x =
22,-2,15,-22,-29,-17,-32,-11,-16
-22,-8,-23,17,6,-6,19,0,-5
23,-6,14,-21,-34,-22,-33,-13,-22
24,-8,12,-19,-34,-23,-32,-14,-23
-15,-11,-21,21,-5,-12,15,1,-11
-16,-4,-25,3,16,3,14,-4,3
-28,1,-22,11,23,9,25,5,12
10,3,9,-16,-8,0,-12,0,0
-30,5,-21,9,25,11,24,6,15
24,-11,5,-20,-34,-26,-33,-20,-29
24,-7,13,-22,-33,-21,-32,-14,-22
24,-7,12,-20,-32,-20,-31,-13,-21
-27,1,-22,14,18,5,24,5,8
24,-6,14,-21,-35,-23,-33,-14,-24
Rows and columns are counted from 0.
row 0 col 0	22
row 4 col 5	-12
row 13 col 7	-14
row 9 col 6	-33
row 9 col 8	-29
row 6 col 6	25
row 2 col 6	-33
row 3 col 7	-14
row 11 col 0	24
row 1 col 4	6
row 12 col 5	5
row 10 col 5	-21
row 6 col 3	11
row 8 col 6	24
row 2 col 4	-34
row 1 col 5	-6
row 10 col 0	24
row 12 col 3	14
row 10 col 2	13
row 8 col 1	5
row 8 col 2	-21
row 5 col 0	-16
row 5 col 1	-4
row 6 col 7	5
row 6 col 2	-22
row 9 col 2	5
row 2 col 0	23
row 5 col 6	14
row 1 col 1	-8
row 9 col 5	-26
row 5 col 7	-4
row 11 col 1	-7
row 1 col 7	0
row 0 col 1	-2
row 2 col 7	-13

X =
-0.03	-2.83	6.85	-1.00	4.38
3.40	0.61	0.30	-0.01	-1.42
-0.66	0.48	1.19	2.16	1.27
X[0,0] => -0.03
X[2,1] => 0.48
X[0] => [-0.03, -2.83, 6.85, -1.00, 4.38]
X[1,0] => 3.40
X[2,4] => 1.27
X[1,1] => 0.61
X[:, 2] => [6.85, 0.30, 1.19]

B =
681,449,260,497,428,538,525,794,490,845
708,472,75,313,244,546,560,432,527,494
446,345,176,426,507,381,362,651,613,846
344,527,386,390,488,485,422,680,462,800
B[0][0] = 681
B[3] = [344, 527, 386, 390, 488, 485, 422, 680, 462, 800]
B[0][7] = 794
B[2][6] = 362
B[:, 5] = [538, 546, 381, 485]
B[2] = [446, 345, 176, 426, 507, 381, 362, 651, 613, 846]
B[0][3] = 497
B[0] = [681, 449, 260, 497, 428, 538, 525, 794, 490, 845]
B[0][6] = 525
B[:, 9] = [845, 494, 846, 800]
B[2][5] = 381
B[1][2] = 75

A =
828  683  785  453  791  806  270
671  930  203  952  409  305  848
535  800  419  500  654  501  711
872  927  209  363  537  327  493
341  954  794  631  384  541  448
813  744  514  242  497  305  851
788  835  895  701  766  583  285
273  524  426  964  894  830  628
628  491  321  985  319  941  460
876  854  986  426  672  263  727
731  303  646  714  764  314  907
630  896  724  263  979  705  532
195  856  908  407  383  564  286
403  788  697  222  491  934  431
377  534  688  591  633  572  449
401  658  701  334  880  985  301
Indices start at 0.
(0, 0)	828
(10, 4)	764
(10, 3)	714
(7, 1)	524
(1, 1)	930
(15, 5)	985
(14, 2)	688
(1, 0)	671
(14, 6)	449
(5, 1)	744
(13, 2)	697
(2, 2)	419
(12, 6)	286
(2, 3)	500
(15, 2)	701
(0, 2)	785
(10, 5)	314
(8, 0)	628
(14, 0)	377
(11, 6)	532
(13, 6)	431
(1, 6)	848
(6, 6)	285
(8, 3)	985
(9, 5)	263
(11, 2)	724
(13, 0)	403
(11, 1)	896
(1, 5)	305
(4, 5)	541
(7, 4)	894
(6, 3)	701
(7, 6)	628
(3, 6)	493
(12, 5)	564

m =
[[ -86.50   84.41  124.64  120.19  163.37   97.75  -30.75  -74.18   29.39
   111.46   58.50   11.67  153.13  103.38   53.30]
 [ 278.32  -39.91 -188.38 -151.24    8.71 -112.71  112.35   40.10  174.29
   155.30  -25.67  -14.10   21.60  115.42   -1.35]
 [  98.85   91.40  -15.42  -88.79    7.42   -7.13  126.63   95.82  155.06
     8.05  -18.14   58.34  -76.77  141.94  -38.20]
 [  -5.83   40.66   54.03   74.83 -129.66   38.55   32.31  -19.30   15.29
     8.31   21.96  109.28  139.52    1.84  145.63]
 [ -72.75  -17.64   53.91   68.78   18.10  -11.57  -38.77 -100.46    0.66
    58.15   64.47   -6.97  233.40  112.35   37.34]
 [ 146.66  133.18  -93.51   -7.96   23.74  -43.65  204.46  -20.28  161.71
   138.87    6.44  -20.05 -171.63   -9.11 -141.21]
 [  85.84  -19.23   84.34 -197.77   -0.16  -95.97  101.93   78.94  201.98
    93.82  -16.13  -85.21   83.28  148.96    3.47]
 [  89.17   63.97  140.72  -52.00   49.63   30.72   80.29   72.91  204.71
   175.37  -56.85  -15.61  -28.02   21.07  125.74]
 [  74.92  -22.04   62.28  -15.56   58.66   85.38   93.61   99.72  -27.89
   135.19  120.87   -7.48  -54.67  129.78  110.86]
 [  18.14   92.58   -6.08   34.47   12.03  111.27   29.28   12.87   36.19
    90.20  -87.78   -5.92  104.76  101.60  114.54]]
m[0, 0] => -86.50
m[8, 12] => -54.67
m[5, 14] => -141.21
m[9, 10] => -87.78
m[0, 2] => 124.64
m[3] => [-5.83, 40.66, 54.03, 74.83, -129.66, 38.55, 32.31, -19.30, 15.29, 8.31, 21.96, 109.28, 139.52, 1.84, 145.63]
m[7, 3] => -52.00
m[4, 2] => 53.91
m[:, 14] => [53.30, -1.35, -38.20, 145.63, 37.34, -141.21, 3.47, 125.74, 110.86, 114.54]
m[5, 4] => 23.74
m[0, 14] => 53.30
m[1, 11] => -14.10
m[5, 0] => 146.66
m[3, 8] => 15.29
m[5, 12] => -171.63
m[4, 5] => -11.57
m[0, 11] => 11.67
m[1, 10] => -25.67
m[0, 5] => 97.75
m[7] => [89.17, 63.97, 140.72, -52.00, 49.63, 30.72, 80.29, 72.91, 204.71, 175.37, -56.85, -15.61, -28.02, 21.07, 125.74]
m[5] => [146.66, 133.18, -93.51, -7.96, 23.74, -43.65, 204.46, -20.28, 161.71, 138.87, 6.44, -20.05, -171.63, -9.11, -141.21]
m[2, 6] => 126.63
m[3, 1] => 40.66
m[6, 0] => 85.84
m[8, 4] => 58.66
m[:, 6] => [-30.75, 112.35, 126.63, 32.31, -38.77, 204.46, 101.93, 80.29, 93.61, 29.28]
m[9, 0] => 18.14
m[0, 1] => 84.41
m[0] => [-86.50, 84.41, 124.64, 120.19, 163.37, 97.75, -30.75, -74.18, 29.39, 111.46, 58.50, 11.67, 153.13, 103.38, 53.30]
m[1, 7] => 40.10
m[7, 10] => -56.85
m[6, 11] => -85.21
m[2, 1] => 91.40
m[6] => [85.84, -19.23, 84.34, -197.77, -0.16, -95.97, 101.93, 78.94, 201.98, 93.82, -16.13, -85.21, 83.28, 148.96, 3.47]
m[3, 11] => 109.28
m[9, 12] => 104.76
